A small network was shown many inputs. Here are its activations along a few directions, one row for each input.
In each table, some parts of the input vary, and every possible input appears once, in random order.
A made-up example of a description, with smaller parts first: one of 5 places around a ring, together with either a single point or one of 9 places along a line or (one of 2 separate values, together with one of 6 places along a line).
Shared parts are said once, and a part with two or three values counts as separate values.

Other details of the inputs vary at random and push rows far along two fixed directions, the same in every table; ignore that.

Table:
R1: 18,57,-12,-42,69,-31,-3,5,47,-6,-4
R2: 8,-2,-30,14,3,32,-32,-13,27,51,2
R3: 32,7,61,-14,-22,-77,51,-15,-3,-64,20
R4: -17,9,-35,-31,28,12,-8,-11,21,35,11
R5: 15,-4,-30,23,-10,58,-41,-1,3,44,-1
R6: -9,1,-8,-22,-4,2,3,2,-13,0,11
R7: -19,-32,-4,50,-32,26,6,21,-21,18,-38
R8: 12,27,9,-12,27,-16,-1,10,10,-25,-13
R9: 11,-36,17,46,-61,34,-7,2,-40,-2,-5
R10: -1,-51,13,55,-69,20,10,-4,-27,12,-10
R11: -32,-1,-40,-7,34,40,-35,-7,0,29,22
R12: 14,45,-15,-26,55,-7,-15,8,34,0,-10
R13: -7,-17,51,18,-3,-48,36,9,-19,-78,-11
R14: 8,-33,23,37,-52,5,8,-8,-21,-4,-1
R15: 23,0,11,7,-18,-4,4,-7,-1,-5,9
R16: -29,-11,-49,-2,2,55,-29,-1,2,59,-1
R17: -12,-17,2,-2,-29,12,3,7,-37,-7,5
R18: -12,-6,1,-18,-14,-7,14,2,-16,-6,9
R19: -4,2,11,11,3,-12,10,11,1,-11,-22
R20: 6,15,23,-4,6,-37,27,13,2,-32,-16
R21: -8,-22,45,28,-36,-37,45,14,-28,-43,-27
R22: 25,37,0,-40,80,-30,-24,-26,62,-7,42
R23: 5,-12,-35,30,-16,56,-39,-4,10,58,-3
R24: -4,9,32,-44,2,-59,41,-9,-7,-44,21
R25: -11,6,-34,-17,15,39,-34,2,-8,31,9
R26: -23,-24,3,1,-29,10,11,-2,-29,0,3
R27: 12,53,-10,-40,71,-36,-2,2,51,-2,-4
Description of these inputs: one of 3 separate values, together with either a single point or one of 8 places along a line.
The inputs of R27 and R23 match in every part but the choice among 3 separate values. If R8 is changed in the same way as R27 into R23, which row does it become?
Answer: R9
List by row number the other rows that have the choice among 3 separate values in common with R16.
Answer: R4, R6, R11, R17, R18, R24, R25, R26

Table:
R28: -1,0,11,-14,6,-27,11,-10,7,-14,14
R29: -3,-6,-11,2,2,12,-13,-4,2,16,-1
R30: 5,12,18,-20,24,-25,9,-1,7,-30,4
R31: 19,12,13,-12,14,-25,3,-11,24,-16,11
R32: 1,29,7,-11,46,-36,12,20,32,-10,-29
R33: -7,-46,20,43,-69,17,9,11,-50,-8,-19
R34: 1,12,7,-21,17,-32,10,-12,13,-11,18
R35: -8,-2,13,-17,4,-26,22,-6,-8,-27,10
R36: -15,-43,10,26,-69,17,19,11,-45,-1,-10
R37: -5,2,25,-11,3,-30,22,-3,-14,-37,4
R38: 11,17,-21,-4,28,21,-25,5,21,16,0
R39: -10,-2,-24,2,11,33,-27,1,5,30,-5
R40: -1,9,7,-28,17,-29,15,-8,8,-15,16
R41: -2,-6,-14,0,-4,11,-2,-7,3,26,12
R42: -1,7,-10,1,1,15,-15,5,-6,14,-5
R43: 1,3,-23,11,8,31,-28,0,8,32,-4
R44: 12,4,24,2,-5,-34,16,-3,-1,-32,9
R45: 8,-4,-3,7,-1,17,-14,-7,10,16,-3
R46: -8,-4,-32,2,4,25,-16,-2,3,38,8
R47: -6,-9,-17,-2,-1,10,-5,-4,1,21,8
R48: 5,-47,29,56,-75,19,17,6,-43,-20,-16
R49: -8,0,15,-14,1,-30,27,-5,-14,-30,12
R50: 19,9,14,-4,6,-23,9,-2,8,-24,5
R51: 16,6,23,1,-5,-28,14,-10,7,-25,10
R52: 23,15,16,-1,2,-21,11,-10,10,-19,7
R53: 4,10,-25,14,12,38,-28,9,7,26,-4
R54: -13,-7,-11,0,4,15,-11,-2,3,13,4
R55: -22,-43,9,37,-59,21,16,8,-50,-1,-5
R56: -6,1,-27,6,8,28,-25,-3,5,36,-1
R57: 15,10,14,-11,14,-31,6,-5,16,-24,10
R58: -3,6,-22,8,13,36,-29,5,6,30,-5
R59: -9,8,-20,-13,30,17,-20,-2,12,14,-1
R60: -12,-41,15,29,-74,17,23,9,-45,3,-6
R61: -11,12,-23,-12,25,13,-19,-5,16,23,10
R62: 7,36,3,-11,44,-34,11,15,39,-3,-29
R63: 4,1,30,1,0,-31,21,6,-11,-46,6
R64: 2,4,-19,34,0,18,0,11,22,26,-44
R65: -10,-38,15,52,-56,26,3,16,-42,-10,-12
R66: 5,-1,9,-18,2,-22,17,-12,8,-3,17
R67: 4,13,-19,-9,21,14,-20,-12,21,32,6
R68: 7,-2,-20,4,-2,28,-26,-3,8,34,-7
R69: -3,6,9,-28,-4,-22,19,-1,-3,-16,7
R70: 0,9,-28,12,20,40,-28,12,4,22,-5
R71: -8,1,-30,-6,-7,26,-12,4,-1,36,2
R72: 9,2,18,-14,4,-24,12,-14,9,-12,8
R73: -5,5,-12,0,7,17,-14,7,-9,8,-7
R74: 3,0,-10,9,12,22,-14,11,0,1,-5
R75: -8,5,-25,7,20,38,-29,7,3,25,-7
R76: -7,4,9,-26,-3,-21,22,-1,-8,-26,4
R77: 3,3,24,-15,3,-29,17,2,-11,-36,-2
R78: -11,1,18,-12,5,-28,20,-5,-8,-32,11
R79: -8,9,8,-25,24,-26,10,-8,9,-24,12
R80: -3,-6,-23,-8,-10,27,-11,0,5,37,2
R81: 3,4,14,-12,3,-25,14,-15,9,-8,17
R82: 12,18,-19,-9,16,12,-22,-8,18,30,1
R83: 3,1,12,-15,6,-21,10,-15,14,-6,15
R84: 12,9,21,-11,-4,-36,16,-4,-7,-24,4
R85: -3,10,11,-25,-8,-25,23,0,-8,-17,9
R86: 3,26,-30,9,36,6,-12,13,41,33,-37
R87: -1,1,-24,11,13,34,-32,8,13,24,-2
R88: -14,-43,13,47,-48,29,2,19,-41,-16,-15
R89: 12,4,21,-9,5,-27,10,-6,5,-22,4
R90: 11,16,-16,-4,21,17,-23,-10,25,28,3
R91: -15,4,-21,-12,-2,19,-3,4,-8,12,-1
R92: -1,5,25,-12,1,-32,20,-5,-9,-28,6
R93: 0,-1,-5,4,6,19,-16,4,3,10,-5
R94: -11,-43,20,41,-64,22,7,15,-52,-10,-21
R95: 19,12,18,-1,1,-27,14,-3,2,-27,6
The inputs of R74 and R48 match in every part but one. If R91 is changed in the same way as R74 into R48, which row does it become?
Answer: R60
The inputs of R68 and R94 match in every part but one. If R67 is changed in the same way as R68 into R94, which row does it become?
Answer: R92
What do these inputs look like to the network?
Answer: one of 4 places along a line, together with either a single point or (one of 2 separate values, together with one of 8 places along a line)
Start at R70 and move only the place on the line of 8, one step at a time. The first step leads to R63. Which rows follow, in order?
Answer: R75, R73, R37, R78, R49, R91
Start at R36 and move only the place on the line of 8, one step at a time. The first step leads to R47. Which rows follow, in order?
Answer: R28, R29, R33, R89, R57, R50
Change only the choice among 2 separate values in R63. List by row number the other rows that result.
Answer: R88
Start at R59 and move only the place on the line of 4, one step at a time. The first step leads to R39. Which rows follow, in order?
Answer: R29, R72
